A small network was shown many inputs. Here are its activations along a few directions, one row for each input.
In each table, some parts of the input vary, and every possible input appears once, in random order.
Descriptions start from the smaller parts, as in this example, which fits no table here: values(3) and (point or ring(9) or (ring(5) and line(6))).
Shared parts are said once, and a part with two or three values counts as separate values.

Other details of the inputs vary at random and push rows far along two fixed directions, the same in every table; ignore that.

Table:
R1: [  3  34   4  14 -13  -1 -19  29 -21  -6  -5   5  -7   5  25]
R2: [  2  30   3  20  -7  -8 -13  34 -25  -1  -8   4   0   7  22]
R3: [  0   2   6   0  -3   6 -16  -2  -3  -2   9   0  -1  -2   1]
R4: [ -2  24   9  10  -4   6  -8  20 -17  -7  14  -5  11  11  15]
R5: [11 -8 -3 -6 -8  7  5  7 14 -3 15  3 -9  3 -2]
R6: [ -2 -12 -14 -12   7   5  21 -11   2   6  -5 -14   0  18  -6]
R7: [  8  -1  -7  -4   3  13  10  -9  -7   5  -1  -6 -11   0   0]
R8: [-11   3   9   2  -5 -42 -17  -8  -5   3 -17   4  -1 -25 -11]
R9: [ -2  -4   3   2   8  14  -2 -10   0   0  12   4  10  15  -1]
R10: [ 14 -16 -10 -17   2  22  13  -2  22  -5   1  -6  -1  -4  -8]
R11: [  8 -15  -8  -7   9  20  14 -19  -1   7  -1  -4 -11   2  -3]
R12: [-14   4   1  12   3   1  -2   2  -8   2   0   0   9   2   5]
R13: [-1 -7 -5  0  5 11 18  9 15 -3 -8 -5 10  1  0]
R14: [ 4 -3 -2 -2 -6  6 14  8 12 -5 13  3  2 14 -4]
R15: [ -1  -6  -1 -15  -2  -5   1  -4  -3  -3   4  -8   5  11  -5]
R16: [  9  -1  -2  -3  -3  10   6   7  13  -5 -13   4  -4 -13   2]
R17: [-19 -12  16 -10  -2 -31 -19 -24   6  -4  -1   7  10 -19 -18]
R18: [  1  -8  -2   5   8   1   7 -12  -4  12  -7   1  -2   0  -4]
R19: [  5 -12 -11 -16   3   9  17 -15   0   0   9 -15   4  14 -11]
R20: [-11  -8  14  -4  -4 -39 -11  -7  22  -2 -28  13   5 -38 -17]
R21: [  8 -18  -7  -2  13  20   9 -22   1   7   1   4  -9   5  -1]
R22: [ -5  23  -1  17  -2   0  -2  23 -17  -2   1  -6  10  10  18]
R23: [  8  -4  -3 -13  -2   0  -4  -7  -2  -2   8 -10  -4  -1  -4]
R24: [ 5 -4 -3  6 -2 -6 14  8  9  8 -2  9 -8 -1 -1]
R25: [-22 -24   6  -5  12 -25  -8 -31  10   2  -8  10   6 -17 -21]
R26: [ -8  36  19  20 -15  -5 -26  46  -2 -22   0  11  21  -7  21]
R27: [  8   3   0   7 -11  -2   2  13   5  -1   2  12 -12  -6   8]
R28: [  6  -4   0 -13   2   5  -2 -12   2   1   9 -10  -5   0  -9]
R29: [ 17   5 -18   7  15  38  32   6 -13  14   3 -15  -8  27   8]
R30: [ -6   0  -9   2   8   8  14  -3  -6   6   2 -11   6   9   1]
R31: [  3  15   4  -6 -10  -4 -19  13  -6  -4   5  -4  -5   5   9]
R32: [-17  -9  14   6   6 -35 -22 -20   3   5 -15  19   0 -25 -14]
R33: [-3 -8 -7  4 -1  2 20  8 11  1  5  2  0  9 -2]
R34: [  4   3   1  -1  -6 -11  -7  -5  -8  -1  -7  -2  -8 -11   3]
R35: [ -1   1   5   2   3   8 -19  -6   0  -1  11   8   0   1   4]
Description of these inputs: ring(5) and (values(2) or line(5)).
The inputs of R6 and R15 match in every part but the ring(5) part. If R13 is changed in the same way as R6 into R15, which row does it become?
Answer: R26
Change only the line(5) part in R17. List by row number the other rows that result.
Answer: R4, R9, R15, R19
Change only the line(5) part in R34. List by row number the other rows that result.
Answer: R1, R7, R11, R21
Change only the values(2) part in R33. List by row number the other rows that result.
Answer: R13

Table:
R36: [  3  30   7  26 -11   5  -8  50   3  -9  -8  14   5  -2  24]
R37: [ -8 -46  -2 -40   4 -18   8 -39  36  -3   2  -2   4 -14 -39]
R38: [ -8   3  -1  19   8  -2   8   4  -3   6 -14   9   3  -3   5]
R39: [ -4  43  10  19 -15   3 -20  43 -23 -15   7  -4  13  14  30]
R40: [ -5  41  16  18 -16   8 -27  50  -5 -23  12   4  21   7  25]
R41: [  2 -31  -6 -26  12 -15   5 -47   4  15 -10  -6 -12 -14 -28]
R42: [ -1  34   2  32  -2  -1  -3  37 -20   5 -14   5   0   0  22]
R43: [  1  32   4  27 -12  -5  -4  42 -12  -4 -13   9  -1   1  26]
R44: [ -4 -27  -7 -12  11 -26  19 -30  13  15 -24  -2  -9 -20 -25]
R45: [ 12  -8 -19   4  21  49  28 -13 -11  15  16  -9  -5  39   8]
R46: [  8   0   1  -3  -6   8  -4   1   3  -6   6  -2  -6 -11   2]
R47: [ -9   3  10   5  -9 -39  -8   6   4  -3 -25  12  -4 -25  -2]
R48: [ 9  0  3 -4 -7  6 -1  0  3 -3  7  2 -5 -7 -1]
R49: [ 19  -8 -19   3   5  33  43  12  12   8   0  -6  -7  13   6]
R50: [-25  -1  19   8   1 -37 -30 -18  -6  -2  -2  14  10 -15  -8]
R51: [ 24  -5 -25 -13   5  46  29  -4  -6   7   6 -17 -15  28  11]
R52: [ -1  37   9  22 -15  -6 -24  37 -23 -10   9   6   4  12  29]
R53: [ 24 -10 -20 -10   9  53  27   4  11   4  20  -7  -8  33   5]
R54: [  2  41  11  24 -15   2 -25  38 -25  -9   8   7  -4  12  31]
R55: [  4 -10 -19   0  19  43  30  -9  -9  11  17 -14   9  39   5]
R56: [  6  -8 -20  -1  20  48  33 -10  -9   7  14 -19  12  39   4]
R57: [ -9   7  22  -3 -15 -30 -42   6  11 -18  -7  15   2 -34  -3]
R58: [  3   3   1  10  -6  -4  11  16  11   0  -8   5  -2 -12   3]
R59: [  0 -30  -7 -26  11 -14   2 -47   5  12 -12 -10 -13 -18 -26]
R60: [  3 -38  -5 -34   2 -20   8 -46  13   6 -11  -3 -14 -15 -29]
R61: [ 13  -5 -25  -6  17  42  32  -3 -13  15  15 -23   0  40   5]
R62: [-19   2  16  -6 -13 -43 -26  -3  -2 -10  -5   4   6 -17  -8]
R63: [-3 -9  2 -9 -6 -3  3 -3  9 -5 12 -5  6 -3 -9]
R64: [ 21  -7 -21  -5   5  48  34   3   4   5  26 -12  -4  32   6]
R65: [ -2 -45  -4 -35   5 -16   6 -39  34  -1   3   2  -1 -12 -35]
R66: [-10   0  22   0 -14 -35 -29  -5   8  -9   3  12  -4 -29 -11]
R67: [ -9  -3   0  14   9  -6  10  -3   1   7 -15   8   2  -5   1]
R68: [-18   2  20   6   1 -32 -32 -18  -9  -2  -8  14   4 -23  -6]
R69: [ -4   1  -2  -4   5  -3   1  -7 -10   2  -1 -14   8   5  -6]
R70: [  7   1   6  -7  -5   3 -13   6  10  -8   4   8  -1  -6   1]
R71: [ -3   5   6  -3  -9   0  -2   8   5 -12  10  -6  12  -3  -3]
R72: [-15   4  19   2  -3 -43 -34 -14 -10   3  -8   7  -5 -23 -11]
R73: [  1  -5   1   1  -3  -7   5  12  20  -2 -13   9   1 -12  -2]
R74: [ -4   1   1   5   8   8  -8 -13 -10   3  -1   0   0   0   5]
R75: [ -1   5  -4   3   5  -1  -3  -5 -13   8   5  -5  -1  10   1]
What is each input in this table made of?
Answer: line(5) and (values(2) or line(6))
The inputs of R43 and R44 match in every part but the line(5) part. If R62 is changed in the same way as R43 into R44, which row does it become?
Answer: R61
A walk changes only the line(6) part. It starts at R46 and steps to R48. List the rest of the walk in order.
Answer: R66, R64, R63, R71

Table:
R76: [ -4   1   9  -2  -5 -24 -15  -3   7  -2 -16   4  -3 -32  -9]
R77: [ 23  -5 -21  -7   1  27  32   6   3   9   5  -9 -15  21   5]
R78: [ -7   5  14  -2 -10 -11 -22   6   9 -16  -4   8   8 -16   1]
R79: [ 12  -2 -18  -8   9  34  14 -10 -18   7  18 -18   2  28   7]
R80: [ 1 20 -2 15 -5 10  6 37 -5 -5  2  2  8 19 20]
R81: [  8 -19 -11 -22  -1  -5  17 -11  13   3  -9  -7 -10  -2 -13]
R82: [ -2  23   2  14   0  17 -19  18 -20   2  24   0   1  26  19]
R83: [-5 16  1 14 -2  4 -3 25  1 -5 -7  2 12  4 13]
R84: [ 25 -34 -33 -30  15  40  48 -23  17  12  -5 -23 -12  19 -14]
R85: [-4 19  3 20  1  6 -2 25 -2 -2 -4  6 10 -2 12]
R86: [ 5  0  2 -1 -9  3  0  5  8 -7 11  7 -3  3  3]
R87: [  4  20   6  14  -5  22  -9  24  -2 -10   8   5   6   0  17]
R88: [-12   8  11  13   5 -20 -21 -11 -20   6 -19  13  -2  -6   5]
R89: [-24  -7  18  -5  -4 -45 -18 -27  -6  -4  -5  -5   6 -27 -24]
R90: [-13   0  15  -9   4 -26 -34 -18  -6  -2   2   4   7  -8 -13]
R91: [ -9  19   2  29   6  -3  -8   6 -24   7  -7   7  -4   5  19]
R92: [-14 -15  16 -16 -12 -39 -22 -13  18 -14  -6  12   2 -27 -17]
R93: [  1 -22  -8  -9   2  -9  21 -12  17   5  -2   2  -2   1 -15]
R94: [ 14  25   0  19  -6  16   0  31 -11   2   4   2  -9   3  21]
R95: [ -5 -19  -5 -18   8  -3  11 -33  -7   6   4 -17   4   4 -15]
R96: [  6 -34  -3 -19   5   4  14 -30  22   3   6   1  -8 -11 -21]
R97: [ 1  0  1 11  2  1  9  9  4  5  1  5  2 -2  0]
What is each input in this table made of?
Answer: values(2) or line(5) or (values(3) and ring(5))
